These are the activations of a small neural network, seen along a few directions. Each row is one input.
In each table, some parts of the input vary, and every possible input appears once, in random order.
A made-up example of a description, with smaller parts first: one of 2 separate values, together with either a single point or one of 11 places around a ring or (one of 4 places along a line, together with one of 5 places around a ring).
Shared parts are said once, and a part with two or three values counts as separate values.

Other details of the inputs shift rows strongly along three fixed directions, in all tables alike. That doesn't count.

Table:
x1: [  0.9 -48.0 -25.9  -2.9  28.3  54.9 -15.2 -39.9 -20.4  22.7  17.9 -13.1]
x2: [ 34.1  71.7   2.8  34.2  -7.7 -29.8 -37.3  -3.9  21.8  -8.7 -34.9  -5.0]
x3: [ 34.9   5.5 -25.3  -0.8  18.2   1.0 -75.3   9.9 -15.2 -23.1  25.1 -12.2]
x4: [ 34.3  69.9   3.1  34.7 -11.2 -32.1 -38.8  -1.3  22.8  -3.5 -35.5  -8.1]
x5: [ 10.3 -44.5 -14.1 -39.9   1.3 -40.4  -5.9  49.2  -7.2 -30.7   5.2  14.6]
x6: [-19.8 -77.7  -0.8 -35.3  10.6  12.7  68.7  13.3  -5.8   9.9  46.9  20.9]
x7: [-49.3 -11.5  35.4  -6.7 -20.1  -9.3  94.1   4.1   6.1  11.7 -25.4  17.4]
x8: [ 37.6   8.7 -30.7  -7.5   5.8   6.7 -75.8  10.0  -9.0 -16.5  31.9 -13.8]
x9: [  9.2 -44.0 -10.2 -33.0  16.0 -48.6  -3.5  45.6  -1.2 -34.3  12.1  19.1]
x10: [  1.0 -46.1 -23.5   0.8  33.1  58.3 -13.6 -40.7 -18.7  14.5  18.2 -14.8]
x11: [ 12.6  72.0   8.9  21.5 -32.3 -16.7 -52.2   2.1  13.2  -9.7 -26.7 -16.9]
x12: [-23.4  40.3  19.0  27.3  -7.4  33.9  18.3 -35.6  -3.5  29.1  -5.6  -9.0]
x13: [-27.5  34.3  17.8  25.8 -26.6  41.8  15.6 -26.0  -1.1  25.1 -11.5 -13.5]
x14: [ -5.4  26.7  31.1  -6.5 -30.9 -68.2  24.7  29.9  28.8 -24.5 -26.7  16.3]
x15: [ -4.7  34.9  11.6  40.4   1.6  40.4  27.2 -33.8   8.1  26.6 -18.3  -7.8]
x16: [ 23.0 -54.7 -11.8 -35.5  23.0 -59.9  -5.8  18.1  11.2 -28.4   2.2  17.7]
x17: [  7.6  12.3  25.1  -8.9  -8.2 -83.8  16.3   5.0  38.6  -9.4 -42.4   9.7]
x18: [-26.8  35.0  20.7  28.4 -21.4  44.8  17.4 -26.3   1.1  16.6 -11.5 -14.3]
x19: [-11.7 -32.1 -27.9  -5.8  19.4  66.6 -16.4 -14.1 -34.1  20.3  27.2  -7.6]
x20: [ -4.0  36.4   8.0  34.4  -3.5  39.6  25.0 -33.6   7.5  36.8 -19.8  -6.4]
x21: [-40.6  -9.0  40.7  -3.5 -11.7 -19.3  92.5  -2.3  14.3  26.3  -6.3  19.0]
x22: [  1.1  29.9  35.6  -3.6 -21.3 -74.9  33.6  26.2  38.1 -22.4 -14.2  12.6]
x23: [ 27.1   2.3 -32.6  -1.9   6.7  12.4 -80.5  17.4 -23.5 -32.2   5.9 -17.7]
x24: [ -1.7 -27.1 -22.9  -3.6  15.1  67.7  -8.1 -20.7 -24.7  12.8  47.4  -8.1]
x25: [ 17.8 -42.1  -7.1 -38.9  12.5 -53.0  -1.0  42.4   1.7 -22.0  23.9  21.2]
x26: [-31.0 -79.5  -5.7 -34.5  20.7  13.5  63.5  14.3 -18.1   5.8  27.3  26.9]
x27: [-31.6  33.0  13.5  24.4 -21.7  40.3  16.2 -23.9 -10.5  24.9 -24.8 -16.3]
x28: [ 26.1   3.4 -34.8  -3.3  11.8   1.3 -83.5  14.6 -20.3 -17.7  12.4 -11.0]
Description of these inputs: one of 4 places along a line, together with either one of 2 separate values or one of 5 places around a ring.
The inputs of x8 and x24 match in every part but the place on the line of 4. If x25 is changed in the same way as x8 into x24, which row does it become? -> x12
Which other rows does x28 become when the place on the line of 4 takes its other values? List them by row number. -> x9, x19, x26
Which other rows agree with x6 in the place on the line of 4? List them by row number. -> x1, x4, x13, x21, x27, x28
Which other rows does x10 become when the choice among 2 separate values takes its other values? List them by row number. -> x15
